A small network was trained on invented records. Each row is its activation on one of them, seen along a few directions.
Here are examples, each followed by its value of one field, POKEP.
The largest differences between rows may come from other fields.
Strong random noise was added to every row along 3 fixed directions; ignore it. To show where, here is one row again and again, with new noise each time:
[ -25 -331   55  -53   10  210  645  289 -513   73 -525 -138  450  266
 -503 -560 -259  -61  726 -428 -361   45]
[ -45  166   83  113  163 -210   26  -55  -40 -136 -129  -71 -234   19
  -47 -168   38    0 -158  -51  158   17]
[ 247   68  122 -299   62  280   89 -141  -11  274   -6  140  296 -128
  222  -51  -63 -109   62  -31   40  -53]
[ 367  306  175 -423  185  329  -94 -272  115  395  129  157  210 -354
  481  118 -103 -152 -131  117  120 -156]
[ 290   47  138 -380   89  394  182  -93  -98  367  -72  106  418 -158
  190  -97 -170 -141  220  -74  -72  -93]

[  96  302  207 -366  277  179   29   82 -156  214   44 -147  -40 -311
   73    8 -332  -67   -9   55 -205  -97] => biba
[-238 -293  105  210 -161  -75  312  249 -243 -263 -364 -134  -30  419
 -397 -313  -36  140  171 -332  -59   91] => nos
[ 301  250   55 -200   30  134 -289 -311   36  446   26   62  195 -377
  342  227 -178 -220 -107  143   21 -204] => lor
[-154 -536    5   84 -334   59  181  134  101 -457  227  425   44  596
  -61 -235  546  267 -118 -207  294  347] => gar
[ 167  266  262 -352  294  270  136   67  -87   77  -27   12 -106 -145
  192 -128 -179    8  -54  -81   33  -62] => ruzon
[  60  304   94 -131  523   91  208  211 -396  140 -346 -365 -184 -320
 -178 -125 -524 -114  454   14 -480 -262] => lupo
[ -77 -266 -213  319 -230 -203  -35   -2   21 -177  -59  112  -62  217
  -73   74  246    8   31  -21   75  172] => ruzon
[ -70 -326 -141    4 -282   87  296  104  -66   43  -25   75  512  234
 -286 -225   58  -53  297 -244  -16  191] => biz
[  53   83  202 -130  -33   37  -43  -66  197 -148  160  164 -202   87
  283   27  290   88 -402  -50  391  157] => nos
[ 382  239  -19 -458  -15  494 -193 -328  170  719  236   39  619 -548
  420  314 -359 -224   67  176  -61 -324] => biz
[ 115 -312  -80 -102 -395  350  168   12   -5  323  -47  103  643   89
  -59    1 -102  -80  319 -218  -62  -40] => poges
[ 136   17  412 -444  -75  400  -39   -5  196  -28  260  219  -74   47
  398   95  101  176 -308  -11  181   36] => nuvu
[ 197  274  166 -330  204  377   15 -178 -144  412  -96   15  297 -363
  130  -45 -418 -129  234   31 -311 -335] => lor
[   6  367  238 -347  579  213  372  300 -306   95 -164 -334  -97 -240
  -98 -251 -461   -5  273  -52 -338 -176] => biba
[ 174  -99 -336   38  -27  178  165   60 -189  433 -204 -176  588 -202
  -95   22 -300 -276  613  -68 -378 -148] => teder
[  57  256  -13  179  192 -262 -197 -125 -109   78 -155 -187 -196 -213
   22   -5  -92 -152 -120   61   49  -89] => lor
[-190 -219   97   48   44  -64  324  318 -400 -217 -279  -97  -44  280
 -522 -432  -76   42  321 -246 -298  175] => lal
[ -76 -439 -115 -102 -364  238  287   11 -104  193  -23  109  656  220
 -318 -152  -89  -35  413 -169 -196   71] => zif
[ -41  -27  144    4  102   74  331  204 -158 -120 -225 -154  -78  191
  -81 -249  -67   92  128 -206  -42  -55] => nos
[-296  373 -326  718  391 -637  -28  187 -329 -155 -516 -755 -509 -219
 -528 -143 -417 -167  255  -18 -266 -204] => teder
[-393  -62 -207  531 -171 -680 -210  -37   44 -401   64 -118 -340  205
 -392  -51  278   36 -340   17  237  232] => zif
[  19 -265  154 -192  -21  325  367  351 -461   28 -259  -60  226  159
 -320 -345 -254   -5  451 -350 -378   77] => gar
[ 118  484  456 -349  373  172 -133  105  -80    8   15 -242 -498 -306
  276   57 -237   19 -294   34   15 -145] => nuvu
[-339 -473 -395  702 -491 -489   86  181 -106 -223 -371 -173  103  409
 -647 -115  153  -16  325 -275  -27  229] => poges
[ -49  452   83    6   67 -182 -476 -252  404  -75  386  -68 -467 -218
  368  336   85   82 -742  260  416  -68] => sitat
[ -46  -33   63   78   34  -81  143   69   47 -244   27  102 -220  220
   49 -141  189  127 -181  -68  159   82] => ruzon
[-162  479  107   93  286 -253 -159   -1  188 -213  180 -280 -571 -110
  134   71  -16  152 -501  111  250 -140] => sitat
[ -35  381  243 -139  298  -59 -276 -156  129 -129  133  -36 -468 -229
  156   34  -63  117 -447  201  133 -130] => lal
[  30 -265 -225  -25 -227  114   55  -55 -102  225  -64  154  488    4
 -165   33  -41 -113  456   14 -276   31] => zif
[  64  251   44  -38  107   11   23   22   68   82  -11 -132  -39 -162
   80  -10  -75  -67 -105  -97  124  -35] => poges
[ -75    1   44  106  127   -7   84  127 -126 -154 -128 -125 -195   38
  -76  -55 -149   99   69  -67 -174 -109] => gar
[  96  217  231 -482  313  418  293  121 -120  240   38 -103  151 -188
   82 -118 -353   45  194   -1 -250 -242] => biba
[-208  -70 -386  525 -148 -468 -101  -80  106 -102  -19 -214    1   72
 -247   70   86  -42   -2   56   48  -78] => biz
[ 288  392  260 -460  126  187 -467 -336  316  201  435  286 -212 -396
  573  358   44  -52 -595  313  214  -83] => lupo
[ 256 -146 -137 -278 -125  392   48  -18  -78  446    2   81  572 -198
  116  182 -241 -152  409   36 -300  -42] => lupo
[-215  -69  309   26  131  -53  357  419 -137 -553 -125 -114 -476  426
 -204 -376  173  262  -38 -253   91  223] => nuvu
[  29   41 -178   19  -15   46    0   81  -45  174  -31 -202  174 -101
  -16  125 -158 -125  245   32 -137  -38] => sitat
[  -4  -31 -200  212 -243 -208 -310 -158  149   60  142   64   71  -83
   47  134  126  -74 -244   31  227  100] => teder
[-142 -446 -114  115 -346  -83   69   30  -61 -120  -76  197  171  296
 -327  -72  203   60  256  -81 -115  243] => lal

Which value of POKEP does each new row have?
[-101  107   69  -53  157 -164   33  135  -26 -135   79  -45 -197  -29
  -38  -27   54   29 -117   21   10  165] => biba
[ 107  -76 -186  -99 -166  205  -26   16   -4  337   14  -75  420 -115
   38  197 -163 -158  310   28 -158  -31] => sitat
[ 211  -33  -55  -68  -45  194   59   -8  -23  222 -102   -3  245  -82
  203  139  -26 -134  231   17  -69  -47] => nos
[ 120  166  116 -373  121  339  180  140  -25  193   97  -66  209 -108
  151  -54 -169  -24  115  -67  -40    6] => sitat
[  70  306    3   28  321  -10 -119   43 -110   39  -67 -180 -308 -284
  113  120 -227  -88   57  107 -140 -164] => gar
[-230 -344   69   78 -319 -107   -9  -43  155 -390  142  319 -108  437
 -185 -147  378  248 -257  -47  201  259] => lal
[-214  462 -184  451  178 -617 -445  -60  235 -283  114 -338 -700 -148
   67  279  102   -5 -503  261  278   -8] => sitat
[ -74  240 -141  137  197 -134   -5  163 -145   71 -172 -431 -104 -189
 -127   59 -292 -111  209   28 -190 -118] => sitat
[-168    8  207 -114  301  124  345  250 -278 -174 -223 -157 -123  124
 -316 -439 -201  160  262 -153 -226 -118] => lal
[  64  279  -30   99  -33 -120 -319 -262  446   21  332   65 -200 -144
  393  285  199   34 -558  137  434 -138] => poges
[ -16  319  250 -116  464  124  268  271 -239 -143 -160 -244 -362  -42
  -58 -295 -320  112   77 -113 -200 -229] => gar
[   5 -177  148  -75 -173  224  127   21  -39   35  -99   57  152  183
    7  -58  -16   48   43 -163   33   11] => nos
[ 127   -9  255 -280  -57  292  -72  -19  165   34  157  111  -44  -40
  355  207   40  113 -132   58   65  -50] => nuvu
